Each row below holds a small network's activations on one input, seen along a few directions.
Each table varies a few parts of the input and shows all the possible inputs, shuffled.
Descriptions start from the smaller parts, as in this example, which fits no table here: one of 2 separate values, together with either a single point or one of 9 places along a line or (one of 5 places around a ring, together with one of 6 places along a line).
Shared parts are said once, and a part with two or three values counts as separate values.
In the rows, 128 means zero.

Other details of the inputs shift rows strongly along two fixed directions, in all tables alike. That doesn't count.

A family of inputs:
r1: [ 92  53 189 106 185 111  67 119  99 156  54]
r2: [163 112 191  95 148 132  99  91 163 195 171]
r3: [ 81 106 155 113 127 150 148 154 120 122 116]
r4: [210 204 187  68 181 140 167 121 177 163 156]
r5: [157 123  86 164  26 203 188 226 145  77 173]
r6: [138 126  89 160  60 187 167 217 152  95 172]
r7: [185  86 205  77 140 200 156 177 150 182 136]
r8: [ 98 158  52 171 141  96 135 117 111  74 124]
r9: [ 40  94 132 180  95  94 117 114  62  79  50]
r10: [ 71  97  94 167 108  65  77  87 110 109 102]
r11: [177  75 206 111 115 157 103  98 133 187 166]
r12: [ 96 189  49 148  77 158 172 204 145 111 191]
r13: [214 113 189 105  71 193 158 134 158 170 201]
r14: [ 89  90  68 153 131  70  84  84  85 100  76]
r15: [189 194 140 129 113 134 189 134 140 103 125]
r16: [128 149  92 140 131 143 137  96 131 107 132]
r17: [113  83 143 108 189  77  51  54 101 160  91]
r18: [133 184 109 122 156 112 130 102 138 147 126]
r19: [135 145 193  57 174 180 163 177 175 181 187]
r20: [124 110 159 113 102 181 180 171 132 130 139]
r21: [ 76 115  77 137 127  91  93 172 116 101 148]
r22: [ 25 114  80 142 176  73  81 166 104  94  52]
r23: [123 116 219  66 189 141 122 124 154 185 140]
r24: [237 153 175 115  88 188 187 100 142 163 161]
r25: [146  96 197  63 195 157 115 157 153 191 119]
r26: [ 74 110  60 136 158  58  77  98 101 102  84]
r27: [122 167  68 173 105  86 150 100 103  90  93]
r28: [169 148 179 137 145  93 134  64 109 113  65]
r29: [113 188  92 150 140  59 135 120 118  68  83]
r30: [157 193  51 113 104 188 193 199 142 134 214]
r31: [ 82 134 117 124 121 138 160 183 133 102 121]
r32: [154 100 198  98 167 147  87 123 163 183 164]
r33: [184 159 176 102 166 123 129  55 145 185 131]
r34: [104  86 166 110 167  95  56  93 122 166 129]
r35: [152  87 202  68 184 163 118 152 147 189 115]
r36: [138 104  53 163  62 130 150 143  97  79 121]
r37: [197 140 186 119 137 134 134  45 130 181 123]
r38: [111 142 145 133 197  50  69  21 114 152  70]
r39: [ 82 131  71 145 113  87 105 143 135 105 135]
r40: [139  86 144 120 140 109  88  62 103 155  95]
r41: [117  71 175 126 137 106  67  83 110 160 124]
r42: [120 147  70 180  97 123 151  97 100  66 119]
r43: [ 85  99  75 156  87 103 113 172 107  97 143]
r44: [ 24 153  68 157 130 104  91 162 141  97 120]
r45: [224 194 116 143  47 195 245 185 142  80 155]
r46: [101 137  88 118 127 116 119 184 145 125 166]
r47: [ 86  64 116 145  97 143 128 176  86 100  65]
r48: [123 172 103 126 157 136 131 103 139 126 144]
r49: [ 90  99 158 121 184 102  49 107 138 148 121]
r50: [122 169  49 173  88 140 172 135 114  63 148]
r51: [161  90 203 105 152 155  93 118 157 181 160]
r52: [175 167  68 164  41 196 216 169 130  69 166]
r53: [185 201 136 121 126 127 184 139 145 107 130]
r54: [ 80  86 103 174  91  75  81  84 102 107 100]
Description of these inputs: one of 6 places along a line, together with one of 9 places along a line.
Changing only the place on the line of 9 turns r47 into r13. The same change can be made to r1. Which row results? -> r10
Which other rows does r40 become when the place on the line of 9 takes its other values? List them by row number. -> r6, r7, r20, r28, r37, r41, r42, r54
Start at r19 and move only the place on the line of 6, one step at a time. The first step leads to r23. Which rows follow, in order? -> r31, r3, r20, r9

A family of inputs:
r55: [125 111 155 137 131  99  91  61 119 150 114]
r56: [117 133  78 175  83 101 132 141 104  80 108]
r57: [ 69 113 119 147 118  88 104 137 109 105 102]
r58: [ 98 130 178 122 200  66  54  20 114 143  99]
r59: [234 146 169  84 111 214 211 170 158 169 189]
r60: [179 132 146  98 134 149 130  95 142 170 157]
r61: [205 142 167 102 113 155 172 130 140 169 156]
r62: [130 113 161 135 124 105 108  81 112 136  99]
r63: [127 109 167  86 185 143  98 108 147 174 134]
r64: [ 67 117  88 156 109 114 117 156 118  95 133]
r65: [109 139  64 126 109 128 141 179 134 111 154]
r66: [146  99 186 101 183  90  62  23 119 185 104]
r67: [184 141 175  86 118 194 157 169 175 180 217]
r68: [179 150 169  98 105 179 176 180 172 164 184]
r69: [131 108 171  88 176 137 116 132 137 163 117]
r70: [109 141  63 171  72 149 164 157 110  77 151]
r71: [ 82 122  70 132 128 117 122 160 123 108 127]
r72: [ 87 195  67 164  91 108 176 162 119  44 120]
r73: [100 135  54 172 100 128 164 156 101  68  77]
r74: [120  94 212  96 177 123  91  92 141 177 105]
r75: [132 134 143 122 125 135 122 137 148 149 163]
r76: [103 130  65 181  96 134 145 151 114  63  95]
r77: [ 87  93 101 171 129  74  84  91  87  89  70]
r78: [117  79 202  99 185 108  59  85 126 168 107]
r79: [182 190 144  90 150 160 176 143 145 139 152]
r80: [ 88 136  60 182  89 142 144 134 113  73 112]
r81: [133  94 158 116 169 100  79  43 114 161 100]
r82: [154 109 159 129 135 116  98  89 116 139 113]
r83: [110  98 189 129 163 109  88  48 110 145  67]
r84: [112 147  31 166  99 157 168 156 126  82 118]
r85: [161 122 166 106 135 137 115 149 148 158 153]
r86: [218 146 159  96 106 179 186 155 144 164 174]
r87: [ 79 167  47 181 114  71 117 141 101  39  88]
r88: [101 136  69 135 104 140 168 208 121  90 133]
r89: [178 134 186  84 120 203 182 184 173 167 197]
r90: [103 145  60 151  86 111 156 197 119  91 119]
r91: [ 96 133 148 116 216  44  47  12 115 140  68]
r92: [ 72 126  86 153 114 135 129 168 130 101 137]
r93: [ 80 131  54 152 110  86 109 150 121 103 114]
r94: [197 152 171 110  95 173 184 138 157 159 174]
r95: [215 143 190  92 107 216 200 153 164 167 194]
r96: [149 116 160 105 143 140 114 147 144 152 150]
r97: [ 88 114  97 148 128 120 118 168 124  96 111]
r98: [106  85 181 128 170  70  39  13  95 159  85]
r99: [ 99 130  76 137 106 113 143 188 112  97 117]
Describe the family of inputs behind these rows. -> one of 5 separate values, together with either a single point or (one of 2 separate values, together with one of 4 places along a line)
Changing only the choice among 5 separate values turns r76 into r83. The same change can be made to r82. Which row results? -> r62
Changing only the choice among 5 separate values turns r61 into r94. The same change can be made to r90. Which row results? -> r68
Which other rows agree with r71 in the choice among 5 separate values? List them by row number. -> r60, r63, r65, r66, r81, r84, r91, r93
Which other rows does r57 become when the choice among 2 separate values takes its other values? List them by row number. -> r62
Which other rows does r77 become when the choice among 5 separate values takes its other values? List them by row number. -> r59, r70, r81, r95

A family of inputs:
r100: [198 123 168 119 105 171 162 118 134 161 159]
r101: [ 84 127  84 140 101 134 140 197 133 102 141]
r102: [ 79 118  67 153 147  60  89 115  96  90  70]
r103: [129 122 162 101 140 160 122 164 154 156 160]
r104: [145 197  17 161  65 172 224 187 129  61 169]
r105: [ 48 103  46 202  85  50 107 131  59  45  54]
r106: [ 67 101  98 147 132  80  74 126 112 122 113]
r107: [159  98 195 121 145 122 105  30 110 164 108]
r108: [152 130 130 129  91 166 183 183 142 116 138]
r109: [113 154  69 162  55 179 208 221 122  59 145]
r110: [114  99 163 121 166  97  55  49 125 161 116]
r111: [219 165 134  89 123 191 181 160 171 164 195]
r112: [ 73  95 119 144 137  84  68 106 115 130 115]
r113: [201 140 199  56 169 184 158 146 174 194 163]
r114: [ 96 159 173 134 181  46  63  22 114 124  79]
r115: [170 119 224  69 205 153 110  92 157 198 123]
Describe the family of inputs behind these rows. -> either a single point or (one of 3 separate values, together with one of 5 places along a line)
Which other rows does r106 become when the choice among 3 separate values takes its other values? List them by row number. -> r102, r105
